W =
[[ 0.72  3.83 -4.16 -2.54  1.40 -2.20  1.38]
 [ 1.38 -1.02 -1.43 -5.34 -2.77  3.74  1.02]
 [-2.63 -2.27 -0.34  6.50  3.53 -2.00 -1.06]
 [ 0.71  2.95 -0.58 -5.34 -2.05  4.95 -0.20]
 [-5.19 -1.26  1.12 -1.14 -1.92 -0.97  2.04]
 [ 4.98  1.09 -4.16 -1.53 -1.39  2.95 -2.00]
 [-4.15 -1.41 -0.95  5.68  4.20 -0.81 -2.22]
 [ 4.54  3.37  2.10 -4.12 -3.76 -1.56  2.00]
 [ 0.24  2.56  2.61  3.13  2.65 -2.20 -0.07]
 [-5.19 -0.86  1.25 -2.12  1.05 -1.16  2.32]
 [-2.07  1.50  0.78  1.16  5.17  1.90 -2.22]
 [-2.19 -2.27 -3.37 -1.09 -3.76  4.98  2.81]]
W[-12,0] = 0.72
W[:, 6] = [1.38, 1.02, -1.06, -0.20, 2.04, -2.00, -2.22, 2.00, -0.07, 2.32, -2.22, 2.81]
W[-1,-1] = 2.81
W[:, -6] = [3.83, -1.02, -2.27, 2.95, -1.26, 1.09, -1.41, 3.37, 2.56, -0.86, 1.50, -2.27]
W[-10,-4] = 6.50
W[-2,-7] = -2.07
W[-9] = [0.71, 2.95, -0.58, -5.34, -2.05, 4.95, -0.20]
W[0,-1] = 1.38
W[-5,-5] = 2.10
W[9,5] = -1.16
W[-4,-6] = 2.56
W[-6] = [-4.15, -1.41, -0.95, 5.68, 4.20, -0.81, -2.22]
W[-6,-1] = -2.22
W[3,1] = 2.95
W[-3,4] = 1.05
W[8] = [0.24, 2.56, 2.61, 3.13, 2.65, -2.20, -0.07]
W[-1] = [-2.19, -2.27, -3.37, -1.09, -3.76, 4.98, 2.81]
W[-10] = [-2.63, -2.27, -0.34, 6.50, 3.53, -2.00, -1.06]
W[4,-3] = -1.92
W[9,0] = -5.19
W[-10,1] = -2.27
W[6,-4] = 5.68
W[:, -4] = [-2.54, -5.34, 6.50, -5.34, -1.14, -1.53, 5.68, -4.12, 3.13, -2.12, 1.16, -1.09]
W[10,1] = 1.50
W[-2,-5] = 0.78
W[-9,6] = -0.20
W[1,-7] = 1.38
W[6,4] = 4.20

data =
[[ 2.13  0.40  0.66  1.73 -1.13  2.08  0.74 -0.17  2.37  2.04 -0.55 -0.95
  -1.40  2.74]
 [-0.40  0.53  0.11  0.73  2.91  0.89  0.35  1.84 -1.12  0.55  1.13 -0.26
  -0.71  0.36]
 [ 2.11 -4.64 -3.02 -1.37  0.03 -1.36 -3.89 -3.16  4.43  0.44  4.42  4.79
   1.90  1.74]
 [ 3.40 -1.77 -0.30  1.24 -1.49  3.19  3.66 -1.28  1.48  0.05 -4.39  0.40
  -2.35 -0.08]
 [-0.01 -2.83  0.34 -1.39 -0.34 -0.96  0.11 -1.01 -0.24 -2.49  0.52  1.57
   1.64 -1.56]
 [ 0.18 -0.98  0.56 -0.32  0.74 -1.85 -1.08  0.00 -0.27 -0.82  3.10  2.20
   2.41 -0.02]
 [ 1.09 -1.55 -1.45  1.82 -1.13 -0.20 -0.19 -3.68  1.92  1.45  1.12  0.71
  -1.02 -0.52]
 [ 0.78 -0.20 -1.92 -1.74  0.39 -3.09 -1.25  2.55  0.08 -0.86  1.89  2.00
   0.77 -0.02]
 [-2.14  0.53  1.36 -0.14  1.81 -1.56  2.09  2.72 -4.18 -1.33 -0.84  0.37
  -0.27 -3.37]
 [-0.81  1.95 -0.94 -2.73 -0.09 -1.26 -1.24  0.96 -0.68 -2.66  0.12  1.01
   1.42  0.18]
 [ 4.60 -1.62  0.24  0.67 -1.40  6.60  2.65  0.26  2.98  1.27 -2.65 -1.30
  -2.09  4.83]
 [-3.18  0.40 -1.87  0.62  1.45 -3.06 -1.65 -0.86 -0.18  0.86  0.66  1.66
  -1.23 -3.59]
 [ 0.83 -0.73  0.25  2.16  0.08  1.88  0.70 -0.47 -0.51  2.36  1.22 -2.59
  -2.10  1.59]
 [-0.38  3.25 -1.21 -0.03 -0.19  2.23  1.16  1.11  2.19 -1.81 -3.03 -0.39
  -2.09  0.16]
 [-0.74  2.48  0.28 -2.09 -2.04  0.54  1.09  0.28 -4.64 -0.90  0.01 -0.81
   0.54  0.50]]
Indices start at 0.
(0, 0) = 2.13
(9, 7) = 0.96
(9, 4) = -0.09
(4, 8) = -0.24
(1, 8) = -1.12
(13, 8) = 2.19
(13, 9) = -1.81
(10, 12) = -2.09
(1, 4) = 2.91
(7, 2) = -1.92
(3, 7) = -1.28
(14, 6) = 1.09
(5, 7) = 0.00
(10, 0) = 4.60
(11, 6) = -1.65
(3, 0) = 3.40
(3, 13) = -0.08
(8, 1) = 0.53
(8, 3) = -0.14
(6, 9) = 1.45
(2, 13) = 1.74
(11, 2) = -1.87
(2, 5) = -1.36
(4, 12) = 1.64
(3, 11) = 0.40
(11, 11) = 1.66
(4, 9) = -2.49
(9, 11) = 1.01
(0, 9) = 2.04
(5, 5) = -1.85
(9, 6) = -1.24
(4, 13) = -1.56
(8, 12) = -0.27
(1, 5) = 0.89
(7, 11) = 2.00
(2, 2) = -3.02
(2, 6) = -3.89

M = (-5.84, -1.39, -1.60, 4.49, -2.37, -1.91, -3.76, -2.17, 1.74, 4.69, -4.17, 1.36)
M[0] -> -5.84
M[-4] -> 1.74
M[3] -> 4.49
M[10] -> -4.17
M[1] -> -1.39
M[-3] -> 4.69
M[-1] -> 1.36
M[-8] -> -2.37
